Look-ups in named tables: a row name and a column name give one cell, copied from the table.

sib:
	tol	vubaf	tafegez
guron	141	203	110
foma	68	99	47
tuted	145	112	91
pibivas	75	68	187
mosasom	140	117	78
fofode	76	59	192
pivi	144	205	112

vubaf of foma is 99
vubaf of tuted is 112
tafegez of pivi is 112
tafegez of fofode is 192
tol of guron is 141
tol of fofode is 76
Which row has the largest vubaf? pivi

lil =
columns: kat, gos, semavef, kepap
lufava: [45, 21, 97, 45]
rigamet: [172, 187, 63, 180]
puraku: [68, 65, 209, 81]

kepap of lufava = 45
semavef of puraku = 209
kat of rigamet = 172
gos of puraku = 65
semavef of lufava = 97
gos of rigamet = 187
gos of lufava = 21
kat of lufava = 45
kepap of puraku = 81
kepap of rigamet = 180
kat of puraku = 68
semavef of rigamet = 63

sirita =
|  | sut | gazo | lopanu | peg | sabo | nuno | redala | bam | rafe |
|---|---|---|---|---|---|---|---|---|---|
| nivelig | -4.0 | -9.6 | -7.4 | -8.0 | -5.1 | -4.8 | -6.9 | -4.1 | -7.0 |
| dutud | -7.9 | -5.1 | -9.4 | -6.6 | -7.1 | -5.9 | -5.3 | -3.0 | -4.2 |
| todu | -51.4 | 63.3 | -5.7 | 12.4 | 27.0 | -42.5 | -25.5 | 27.5 | -49.9 |
| doti | -6.1 | -10.3 | -5.2 | -6.6 | -8.3 | -6.2 | -8.3 | -5.9 | -7.5 |
| patabu | -2.9 | -5.1 | -4.7 | -2.7 | -7.5 | -5.7 | -5.4 | -8.7 | -6.5 |
| saliz | -6.3 | -6.3 | -5.5 | -4.6 | -9.3 | -4.8 | -5.4 | -7.5 | -4.5 |

doti, nuno -> -6.2
patabu, redala -> -5.4
saliz, nuno -> -4.8
saliz, bam -> -7.5
patabu, rafe -> -6.5
doti, sut -> -6.1
dutud, sut -> -7.9
doti, sabo -> -8.3
nivelig, rafe -> -7.0
todu, peg -> 12.4
todu, gazo -> 63.3
saliz, sabo -> -9.3
dutud, sabo -> -7.1
saliz, lopanu -> -5.5
doti, redala -> -8.3
patabu, bam -> -8.7
saliz, rafe -> -4.5
doti, lopanu -> -5.2
todu, rafe -> -49.9
patabu, sabo -> -7.5

Table risuvu
fields: sovep, nir, baruvu, mopas, padudos, davofiz, pinab, kilimot, monate
rido: [181, 158, 92, 100, 169, 142, 131, 116, 166]
tus: [188, 130, 159, 78, 154, 176, 160, 137, 154]
fezeni: [178, 128, 130, 58, 155, 161, 149, 127, 155]
pakuri: [190, 130, 144, 87, 155, 160, 152, 133, 155]
retemin: [180, 142, 119, 84, 161, 148, 130, 120, 156]
tipe: [189, 132, 151, 58, 155, 166, 155, 131, 155]
kimo: [188, 135, 160, 73, 154, 168, 162, 129, 154]
fod: [203, 133, 198, 53, 153, 179, 182, 141, 154]
vug: [188, 123, 194, 86, 155, 178, 172, 141, 154]
ful: [183, 130, 139, 83, 156, 161, 148, 127, 155]

What is the baruvu of tipe in risuvu? 151
What is the monate of tus in risuvu? 154
What is the baruvu of vug in risuvu? 194
What is the monate of rido in risuvu? 166
What is the mopas of fezeni in risuvu? 58
What is the baruvu of ful in risuvu? 139
What is the baruvu of fezeni in risuvu? 130
What is the kilimot of vug in risuvu? 141
What is the padudos of tus in risuvu? 154
What is the padudos of pakuri in risuvu? 155
What is the nir of ful in risuvu? 130
What is the sovep of rido in risuvu? 181
What is the pinab of pakuri in risuvu? 152
What is the nir of kimo in risuvu? 135
What is the pinab of ful in risuvu? 148
What is the padudos of fezeni in risuvu? 155
What is the kilimot of fezeni in risuvu? 127
What is the davofiz of fod in risuvu? 179

